Each row below holds a small network's activations on one input, seen along a few directions.
Each table varies a few parts of the input and shows all the possible inputs, shuffled.
A made-up example of a description, with smaller parts first: one of 4 places along a line, together with either a single point or (one of 2 separate values, together with one of 5 places around a ring) or one of 11 places around a ring.
Shared parts are said once, and a part with two or three values counts as separate values.
In the rows, 128 means zero.

Other details of the inputs shift rows strongly along two fixed directions, in all tables alike. That doesn't count.

A family of inputs:
r1: [202 112 210 165 192 125 127 134  58 113 156 204 123]
r2: [111 155 144 126 165 173 109 210 150 237 147 224 103]
r3: [ 93 127  74  94 134 143 117 121 167 151 119  91 122]
r4: [ 99 141  87 100  91 108 152 133 182 139 137 106 126]
r5: [ 98 117  98  98 103 146  98 120 150 144 109  80 133]
r6: [230  99 202 166 183 105  84 170  84 142 177 177 151]
r7: [ 96 137  99 145 106 146  94 116 115 118  92  72 145]
r8: [106 167 129 144 198 188 111 193 112 209 128 216  99]
r9: [ 90 157  84 115 105 119 171 124 159 118 122 119 113]
r10: [ 82 157  82 148 131 157 116 113 121 107  86  81 133]
r11: [ 76 140 102 116  99 147 148  98 133 107  93 107 114]
r12: [213  71 175 112  79  36 161  77 134  47 172  88 157]
r13: [198  68 177 128 118  81 130  55  83  42 141  84 147]
r14: [ 98 134  59 118 141 132 102 136 156 138 117  76 134]
r15: [ 73 130 121 113  74 151 128 110 139 132  91 101 125]
r16: [205  77 141 116 136  54 177  55 115  29 166 106 120]
r17: [ 75 159 108 125  84 135 169 117 142 108 100 117 128]
r18: [ 98 170 186 159 114 172 124 204 117 214 120 219 126]
r19: [104 148  60 137 149 137 125 115 139 112 107  85 127]
r20: [212  92 224 135 156 104 115 158 104 153 179 205 134]
Each input here is: one of 4 places along a line, together with one of 5 places around a ring.
The inputs of r15 and r2 match in every part but the place on the ring of 5. If r7 is changed in the same way as r15 into r2, which row does it become?
Answer: r14
Which other rows does r3 become when the place on the ring of 5 takes its other values? List them by row number.
Answer: r1, r5, r8, r13

A family of inputs:
r21: [ 67 144  96 107 115 176 126 115 130 146 101 127 116]
r22: [179 117 165 131 166 114  84 169 139 178 171 154 135]
r23: [ 96 141  85 117  78  96 160  74 130  65 111  48 147]
r24: [136 152 146 137 174 189  74 215 132 231 122 178 126]
r25: [195  91 128 160 184  81 122  79  97  49 158  91 131]
r26: [213  87 124 130 171  66 136 100 114  79 170  96 126]
r27: [196  89 174 124  95  52 147  99 134  75 176 124 153]
r28: [ 68 175  93 132 124 169 138 117 131 139  79 118 107]
r29: [102  92  91  79  87 100 165  61 155  74 114  43 120]
r30: [162 125 186 147 166 141 126 117  83 128 139 180 113]
r31: [ 88 143  44 105 139 147 115 146 180 169 137 106 123]
r32: [116 130  89 113  76  97 172  91 163  70 107  52 133]
r33: [165 145 172 142 140  95 142 170 132 166 162 196 129]
r34: [ 57 147 112 136  95 187 116 126 122 158  88 114 116]
r35: [158 131 170 135 164 132 150 162 125 143 148 194 112]
r36: [178 109 160 132 150  83 158  83  98  54 155 131 134]
r37: [ 98 139  80 137  79 124 161  77 128  62  94  57 133]
r38: [ 69 135 108 109  90 171 120 121 129 140  94 120 138]
r39: [ 76 128 106 105  81 164 131 137 152 162  96 111 117]
r40: [168 125 135 151 204 119 103 155  93 131 158 165 126]
r41: [ 79 138 106 124  75 149 138 150 151 154  96 106 129]
r42: [191  69 173 109 101  66 141  94 135  74 177 129 136]
r43: [ 76 156  87  99 110 139 154 136 177 155 128 123 112]
r44: [ 83 177 152 153 130 179 100 207 108 207  97 210 135]
r45: [159 105 170 115 150 113 136 144 134 156 163 198 115]
r46: [155 134 188 177 132 129 117 146  88 125 124 172 135]
r47: [ 84 146  79 115 129 175  73 148 138 156  87 101 148]
r48: [172 116 165 161 179 135  79 147  86 138 132 141 140]
Describe the family of inputs behind these rows.
Answer: one of 4 places along a line, together with either one of 2 separate values or one of 5 places around a ring
The inputs of r31 and r25 match in every part but the place on the line of 4. If r42 is changed in the same way as r31 into r25, which row does it become?
Answer: r34
Which other rows agree with r40 in the place on the line of 4? List them by row number.
Answer: r21, r23, r36, r38, r44, r47
Which other rows does r45 become when the place on the line of 4 takes its other values? List them by row number.
Answer: r21, r29, r30
